These are the activations of a small network on made-up records, seen along a few directions, one row for each record.
After each row come some of the record's fields: E, B, C, U, Y, M.
A field that a record lacks is left out.
Other fields move the rows too, some of them a lot.
Random noise pushes rows far along 2 fixed directions. That doesn't count. These rows show it; they differ only by the noise:
[ -33  119  136    6  442   90 -469 -204  289  -20  121  114 -129  -32
 -221   33]
[ 241 -238   37  352  237 -316 -296 -338 -378 -137 -424  236  331 -243
 -220 -184]
[ 185  -65  378 -232   32 -613  133  227  214 -593  353 -425    6   69
  749  127]
[ -91  170   79   59  546  268 -619 -307  318  122   73  244 -169  -54
 -458   13]

[  51 -190   14   81 -219 -485  113  314 -112  -64  -47 -119  106    4
  548  -52] -> (E e2; B b2; C c2; U u2)
[-116 -249 -323  269  -92   95  121 -177 -721  507 -452  155  241  -34
 -606 -266] -> (E e1; B b1; C c2; U u1; M m2)
[ 286  -59  337  227   43 -235 -212 -136  470 -185  346  152  -66   57
  666  261] -> (E e2; B b2; C c1; U u2; M m2)
[-213 -249  -39  -46 -692 -270  693  784   91  256   74 -192 -279  192
  630 -228] -> (E e4; B b1; C c2; U u1; Y y2)
[-235  443   -2 -456   26   26  226  200  502  -90  454 -328 -456  208
   87  215] -> (E e4; B b2; C c1; U u1; Y y1)
[ 217  323  340 -453   98  -22  165   92  228 -143  400 -277 -140   80
  132  134] -> (E e3; B b1; C c1; U u2; Y y1; M m1)
[-149   70    0   13  390  286 -369  -67  342  263  251  149 -354  -69
 -108  119] -> (E e1; B b1; C c1; U u2)
[ 349 -299   58  393   53 -316 -340  -97  207 -101   13  386  -37 -248
  190   16] -> (E e3; B b2; C c1; U u2; Y y2)
[ 103  -51   90 -113 -350 -103   58  335  302 -115  358 -215 -151  174
  645   97] -> (E e2; B b2; C c2; U u2; Y y2; M m2)
[-243   -7 -316   51  -34  441 -255 -142  125  584 -218  251 -185   87
 -570 -185] -> (E e4; B b2; C c2; U u1; Y y2; M m2)
[ 169 -410 -171  236 -314 -434  379  117 -644  -86 -610   43  188 -178
  172 -149] -> (E e4; B b1; C c1; U u2; Y y2)
[ -52  -50  117   76  -25 -254  -10   54    6 -113   13   46   10  -11
  176  -81] -> (E e2; B b2; C c2; U u1)
[ -60 -191 -268  324  -92  -42   37  -92 -527  270 -357  -11  345   23
 -360 -247] -> (E e1; B b2; C c2; U u2; M m1)
[ -52  338 -112 -234   -9  153  332  -84 -244 -128 -121 -112   40  104
 -210   15] -> (E e4; B b1; C c1; U u1; Y y1; M m1)
[  38   -7  317 -102 -235 -200  181  186  383 -321  425 -356   74  113
  491  248] -> (E e4; B b2; C c2; U u2; M m1)
[ -62  271  109 -179  132  147 -157 -211 -151   27   56   77   -5   49
 -242  -79] -> (E e2; B b1; C c2; U u1; M m2)
[  73   -8  106 -111  -32  -71  189  -68  -69 -148  115 -173    8  108
  263  343] -> (E e4; B b1; C c1; U u2; M m2)
[ 176 -216  204  232 -206 -305  245  -52 -241  -90 -243 -130  282   -5
  283 -104] -> (E e4; B b2; C c1; U u1; M m2)
[-255   91 -139   55   82  145 -138   38  185  299   62   83 -195   12
 -227  141] -> (E e4; B b2; C c2; U u2)
[-121   55  -58 -134 -176  129   30  451  454  250  443 -162 -349  322
  196  -41] -> (E e3; B b2; C c2; U u2; Y y2; M m2)
[ 122   -7   85  -17   48 -111 -156 -288 -366 -125 -200   42  270  -65
 -181   78] -> (E e2; B b1; C c2; U u2; M m2)
[   4   -3 -256  -26  -82  221  355  358 -200  105   39  -57  -32  274
 -185  -11] -> (E e3; B b2; C c2; U u1; Y y1; M m1)
[  -1  118  -72  -19   40  126   38 -230 -119 -149 -228   -8  286    4
 -289  -46] -> (E e4; B b2; C c1; U u1; Y y2; M m1)
[ 174 -402   36  260 -125 -533  302  -66 -414 -255 -256  -60  243 -181
  277 -125] -> (E e1; B b2; C c1; U u1)
[-110   69 -100  -64 -212  224  -30  311  196  433   79  -36 -280  288
 -166  -48] -> (E e2; B b1; C c2; U u2; Y y2; M m2)
[-291 -173 -458   45 -353  283  285  528  285  672   62   19 -331  344
   74 -250] -> (E e1; B b2; C c2; U u1; Y y2; M m1)
[ 363 -399  214  281 -284 -418   78   97 -244 -208   34  -47  261  -33
  401   22] -> (E e3; B b2; C c2; U u2; M m2)
[ 121 -306 -430  436 -207 -204  207 -155 -522  398 -578  192  353  -45
 -415 -220] -> (E e1; B b2; C c2; U u1; Y y1; M m2)
[-453  241 -156 -498 -217  317  299  309  208  213  266 -366 -330  351
 -125   40] -> (E e4; B b1; C c2; U u1; Y y2; M m1)
[ -77  237  219 -380   44   84   64   84  230  -63  359 -248 -208  134
  356  167] -> (E e4; B b1; C c1; U u2; M m2)
[-318  288  185  -35  359  419 -332  150  783  342  522   38 -613  169
   -9  108] -> (E e1; B b2; C c2; U u1)
[ 183  133  188 -198  -85 -349  409  153 -252 -507 -152 -522  123  -31
  327   42] -> (E e4; B b2; C c1; U u1; Y y1)
[-144   -2  112   19  144  212  -68  143  349  158  356   48 -372  -39
  189  169] -> (E e1; B b1; C c1; U u2)
[ -15  327  280 -602   49 -123  227    3 -116 -574  324 -400  127   99
  227  228] -> (E e2; B b1; C c2; U u1; M m1)
[-203 -283 -301  -96 -639  -65  744  688 -131  570  -36 -256 -108  263
  126 -355] -> (E e1; B b1; C c2; U u1; Y y2; M m1)
[-145   55  -33 -341 -180 -132  196  355  -38 -159   45 -277  -61   99
  103   28] -> (E e2; B b1; C c2; U u1; Y y2)
[ 210    6  166  306  320 -192 -508 -464  -47 -115 -169  325   46 -229
 -131   83] -> (E e2; B b2; C c1; U u2)
[ 281  -29   38 -532 -182 -391  361  224 -215 -573  -36 -547  232  113
  570  259] -> (E e2; B b1; C c1; U u2; Y y2; M m2)
[-116  219   29 -286  243  201 -328 -128  327    7  242  131 -396  -31
 -164  165] -> (E e2; B b1; C c1; U u2; Y y2)
[  33  136   75 -347  153  109  -80  -40   85 -259  228  -99  -94  134
  -13   70] -> (E e3; B b1; C c1; U u1; Y y2; M m1)
[-110    6  -37   -8  217  318   24 -274 -285  137 -532  257  408  -83
 -482 -146] -> (E e4; B b2; C c1; U u1; M m1)
[-134   55  108 -127   -4  200  -16  141  393   75  472   68 -222  175
  347   68] -> (E e3; B b1; C c1; U u1; M m1)
[  14  -40 -143 -172 -177 -213  360  266 -146 -135  -73 -182 -105  -31
  282   94] -> (E e4; B b1; C c1; U u2; Y y1)
[-213  228 -192  302  345  662 -675 -209  467  419  -96  594 -251 -169
 -579 -131] -> (E e2; B b2; C c1; U u1; Y y1)
[  97  -29  193 -191    9 -349    4  136  146 -301  244 -146  -35  -85
  492  208] -> (E e2; B b1; C c1; U u2)
[ 120 -228   72  387 -208 -423  -11 -103 -338 -177 -283   17  269 -221
  253  -40] -> (E e4; B b2; C c2; U u2)

Here are new rows. What are their fields?
[ -71 -414 -375  217 -667 -110  743  645 -532  433 -265  -58   -7  311
  178 -413] -> (E e1; B b1; C c2; U u1; Y y2; M m1)
[  -3 -109   24  126  -65 -309   16   44  352  -48  217   47 -115  -68
  398  180] -> (E e4; B b2; C c1; U u2)
[-429  228 -164  -96  215  347 -219  -46  387  347  179  111 -298   52
 -402  116] -> (E e4; B b2; C c2; U u1)
[ 125  -82    0  238  131  106 -371 -239   21  321  -10  246  114  -95
 -400 -116] -> (E e3; B b2; C c2; U u2; M m2)
[  45 -180  160  160  -44 -246  121  223  273  -87  281  -90 -202  -30
  554  154] -> (E e1; B b2; C c1; U u2)
[  76  -39   63    3  149 -247 -168 -123 -199 -105 -130  120   35 -160
   47  114] -> (E e2; B b1; C c1; U u2)
[  19  -93   63  -59 -255 -263  210   36 -230 -208   17 -243  252   49
  162  124] -> (E e4; B b2; C c2; U u2; M m1)
[ -79   73  -16  -71   82  123  -50 -337 -182   87 -139   53   44   51
 -209  258] -> (E e4; B b1; C c1; U u2; M m2)
[ -50 -367 -171  399 -157 -172   26 -191 -608  158 -619  392  330 -290
 -280 -188] -> (E e4; B b1; C c2; U u1)
[-335  115  -78  281  133  436 -524  -23  562  426  182  320 -253  -64
 -169   44] -> (E e4; B b2; C c2; U u2)
[-249  263  -74 -123  155  417 -380 -158   97  338   70  202 -145   74
 -306   51] -> (E e2; B b1; C c2; U u2; M m2)
[   2 -141   78  312 -104 -227   95  104  -90   54 -286   29   47   -1
  212  -92] -> (E e4; B b2; C c2; U u1)
[-314   86   63 -380 -207   69  299  242   36   59  206 -274  -54  195
  162  -29] -> (E e4; B b1; C c2; U u1; M m1)
[-242 -106   13  -32 -174  392  -99  207  251  468  289  -72 -247   45
  -24   34] -> (E e1; B b1; C c2; U u2; M m2)
[-136   24   27   45  105  119 -327  -85 -134  125 -144  110  -24  -72
 -312   65] -> (E e2; B b1; C c2; U u2)
[  14  -97   -7   34  156   66   29 -190 -195  -46 -237  279  301   15
 -226   16] -> (E e2; B b2; C c1; U u1; M m1)
[ 175 -376  -58  106 -592 -382  276  184 -224   -5 -276 -185  272  -52
  300 -126] -> (E e4; B b2; C c2; U u2; Y y2; M m2)
[  60   -1  118   10 -108  -95  -25  189  453   16  289   51  -68  155
  643  272] -> (E e2; B b2; C c1; U u2; M m2)
[-202  386   27 -200  328  514 -367  101  502  300  245  193 -430  -77
 -318  233] -> (E e2; B b1; C c1; U u2; Y y1)
[  63 -268 -210  308  -67 -129 -146 -204 -317   98 -533  432  202 -253
 -244 -334] -> (E e2; B b2; C c1; U u1; Y y2)
[ -55 -163  -83  277  183  -24 -121 -212  -43   86 -164  133   78 -139
 -170 -104] -> (E e1; B b2; C c1; U u1)
[  88 -230  -18   57  -16  -88   -6 -104  -13   49   35  -15   71  -96
  250  -34] -> (E e1; B b1; C c1; U u2; M m2)
[-223  286  255 -285  291  521 -197  -96  436   51  520 -142 -408  180
    6  196] -> (E e1; B b1; C c1; U u1; M m2)
